These are the activations of a small neural network, seen along a few directions. Each row is one input.
Each table varies a few parts of the input and shows all the possible inputs, shuffled.
A made-up example of a description, with smaller parts first: ring(5) and (point or line(9) or (values(2) and line(6))).
Shared parts are said once, and a part with two or three values counts as separate values.

Other details of the inputs shift rows strongly along two fixed directions, in all tables alike. That doesn't count.

A family of inputs:
x1: [12,-5,24,-25,-24,7,-16,3,-66,38,15,25,-23,-44,38,49]
x2: [31,-22,-17,19,22,-22,10,9,64,-27,17,-13,17,18,-9,-41]
x3: [-46,14,24,-11,-40,28,5,8,-49,25,-41,-33,-34,3,-25,-1]
x4: [2,-16,-8,6,-4,-15,24,-3,15,6,1,-10,4,6,-16,-3]
x5: [-21,16,34,-17,-10,0,-14,5,-31,4,3,19,-15,-14,12,17]
x6: [-6,-17,-5,9,19,-19,53,-20,51,-17,-14,-51,4,58,-40,-36]
x7: [-28,10,9,-6,-40,23,-21,18,-45,23,-16,-10,-14,-28,-4,16]
x8: [43,-20,-28,12,-18,4,-49,22,-18,16,26,16,5,-50,28,11]
x9: [-25,-7,40,-13,-49,13,-24,36,-71,39,-6,18,-26,-64,16,26]
x10: [-7,1,-1,-1,33,-10,63,-38,53,-36,-3,-33,10,72,-30,-27]
x11: [-65,29,43,-26,-19,31,41,-30,-30,-8,-57,-52,-39,63,-33,-18]
x12: [22,-3,-1,3,22,-15,-18,2,20,-13,30,38,14,-8,14,3]
x13: [-16,12,1,-5,33,-17,56,-37,56,-39,-6,-32,13,74,-36,-23]
x14: [43,-21,-13,2,15,-14,-27,-1,-9,12,45,41,15,-34,39,37]
x15: [-40,11,25,-24,-9,29,28,-18,-24,-6,-30,-40,-25,51,-11,-16]
x16: [3,-1,39,-23,-24,10,-28,16,-62,22,14,27,-28,-46,39,29]
x17: [76,-32,-84,53,53,-25,-21,1,111,-41,43,11,62,20,-4,-39]
x18: [-73,34,45,-29,-22,33,39,-30,-29,-15,-56,-55,-36,63,-35,-13]
x19: [70,40,-113,47,83,-13,-58,-2,63,-32,27,88,73,-47,45,17]
x20: [-14,-3,26,-14,-46,2,-20,24,-73,64,-9,16,-22,-64,13,47]
x21: [35,-7,-10,0,8,-19,-27,-1,-16,17,38,51,15,-38,32,43]
x22: [22,-17,-8,13,-8,-16,-38,32,-4,19,25,40,14,-53,16,7]
x23: [-13,-9,-9,7,3,6,27,-12,32,-23,-24,-55,-4,54,-35,-42]
x24: [24,-8,-7,15,42,-18,11,-10,59,-44,24,7,25,33,-1,-28]
x25: [14,-12,-6,11,-12,-15,-40,31,-3,14,25,38,18,-56,16,11]
x26: [40,-19,-28,25,73,-31,24,-17,113,-67,36,-6,40,64,-8,-52]
x27: [-32,17,27,-19,-23,32,7,-14,-47,7,-26,-17,-30,21,-3,7]
x28: [-23,-11,42,-17,-48,11,-27,35,-71,42,-4,11,-28,-61,20,23]
x29: [-54,2,46,-30,-35,17,67,-10,-30,18,-49,-67,-45,37,-44,-15]
x30: [50,-13,-23,5,4,7,-48,0,-8,1,37,34,6,-32,44,22]
x31: [30,-15,-30,10,-5,-25,-23,18,10,19,28,32,30,-39,11,27]
x32: [-54,68,-34,23,28,22,45,-17,38,-21,-92,-35,4,40,-50,-36]
Each input here is: values(2) and (point or (values(3) and line(5))).
Changing only the values(2) part turns x29 into x1. The same change can be made to x17. Which row results?
> x27
Change only the values(3) part in x21. List by row number the other rows that result.
> x11, x12
Change only the values(3) part in x23. List by row number the other rows that result.
> x6, x28
Change only the values(2) part in x24. List by row number the other rows that result.
> x9

A family of inputs:
x33: [11,-30,1,9,-7,-20,21,5,36,-7,12,-31,9,21,-24,-25]
x34: [-6,6,0,0,21,-7,46,-27,29,-18,-15,-23,-1,46,-22,-17]
x35: [-49,21,53,-27,-39,27,-13,15,-75,22,-22,4,-38,-19,11,16]
x36: [23,-6,-16,9,32,-22,10,0,35,-15,21,21,23,-2,11,-4]
x37: [-8,2,-6,4,16,11,17,-26,25,-28,-10,-31,0,58,-18,-28]
x38: [-14,22,-25,9,13,7,23,-11,37,-21,-34,-32,7,30,-32,-27]
x39: [12,2,-28,25,19,-14,-13,16,38,-15,5,15,27,-7,-8,-20]
x40: [-8,20,-12,-1,20,12,20,-23,30,-33,-14,-28,0,49,-17,-26]
x41: [-15,-1,23,-10,8,7,27,-6,13,-21,-10,-26,-14,38,-9,-29]
x42: [-2,26,-22,2,27,-4,21,-21,29,-20,-10,-4,15,25,-12,-4]
x43: [-14,1,-4,4,0,6,28,-7,16,-1,-30,-34,-11,27,-28,-24]
x44: [-27,15,20,-18,-27,15,-12,-3,-66,33,-18,14,-19,-25,11,42]
x45: [124,-40,-113,67,44,-34,-104,26,65,-2,88,95,80,-87,58,29]
x46: [9,-25,12,-3,9,-27,31,-9,33,-10,20,-18,10,30,-16,-9]
x47: [-5,-3,10,-5,-30,7,-34,34,-52,41,-2,27,-15,-69,25,26]
x48: [-9,-1,35,-25,-39,27,-23,4,-76,33,-5,10,-41,-34,27,32]
x49: [-7,-26,51,-26,-49,7,-14,16,-64,33,19,-5,-30,-26,17,26]
x50: [-14,17,20,-12,-18,3,-28,19,-53,29,5,46,-3,-55,27,40]
What is each input in this table made of?
> values(3) and (point or ring(5))
Changing only the values(3) part turns x35 into x39. The same change can be made to x40. Which row results?
> x38
Change only the values(3) part in x44. List by row number the other rows that result.
> x37, x45
List by row number the other rows that have the values(3) part in common with x50.
> x34, x36, x42, x44, x46

A family of inputs:
x51: [-37,8,36,-20,-13,13,27,-10,-18,-5,-24,-31,-24,34,-16,-8]
x52: [38,-16,-23,10,20,-11,-17,-3,30,-11,31,15,20,-1,15,3]
x53: [21,-9,-9,5,11,-8,-8,-7,20,-12,21,7,10,4,7,-2]
x54: [-17,12,-7,5,20,2,32,-11,35,-22,-24,-28,4,39,-27,-34]
x55: [12,7,-21,11,13,-4,-6,5,18,-4,3,13,14,-4,3,-4]
x56: [-35,10,51,-34,-47,23,-13,12,-90,40,-16,10,-43,-40,22,39]
x57: [-46,12,38,-22,-6,10,42,-17,-16,-4,-31,-32,-22,41,-21,-8]
x58: [16,-2,-6,0,18,-10,2,-7,14,-10,19,15,14,1,7,7]
x59: [29,-5,-35,19,15,-6,-24,5,31,-9,17,17,25,-12,6,-1]
x60: [6,12,-10,2,-4,-2,-19,6,-20,14,2,27,5,-36,16,22]
x61: [23,0,-32,20,24,-13,-17,4,28,-7,14,27,25,-14,9,6]
x62: [-3,4,14,-11,-6,-1,-3,0,-21,6,5,10,-9,-7,12,9]
x63: [0,-20,14,-1,-48,4,-35,39,-57,47,7,18,-11,-72,18,30]
x64: [12,1,-22,13,11,-3,-14,4,18,-10,3,7,15,-4,1,-6]
x65: [12,-8,4,-3,-7,3,-13,0,-21,8,14,11,-7,-11,16,13]
x66: [-45,19,17,-12,-13,21,32,-11,-12,-1,-44,-45,-24,33,-31,-18]
x67: [-4,-25,15,2,3,-19,44,-6,45,-18,-1,-47,-3,51,-36,-42]
x68: [18,-1,-26,16,10,0,-11,-1,16,-4,3,5,11,-1,0,-6]
Changing only one part turns x65 into x68. The same change can be made to x52. Which row results?
> x66
What is each input in this table made of?
> values(2) and (point or line(8))
Change only the values(2) part in x60. List by row number the other rows that result.
> x58
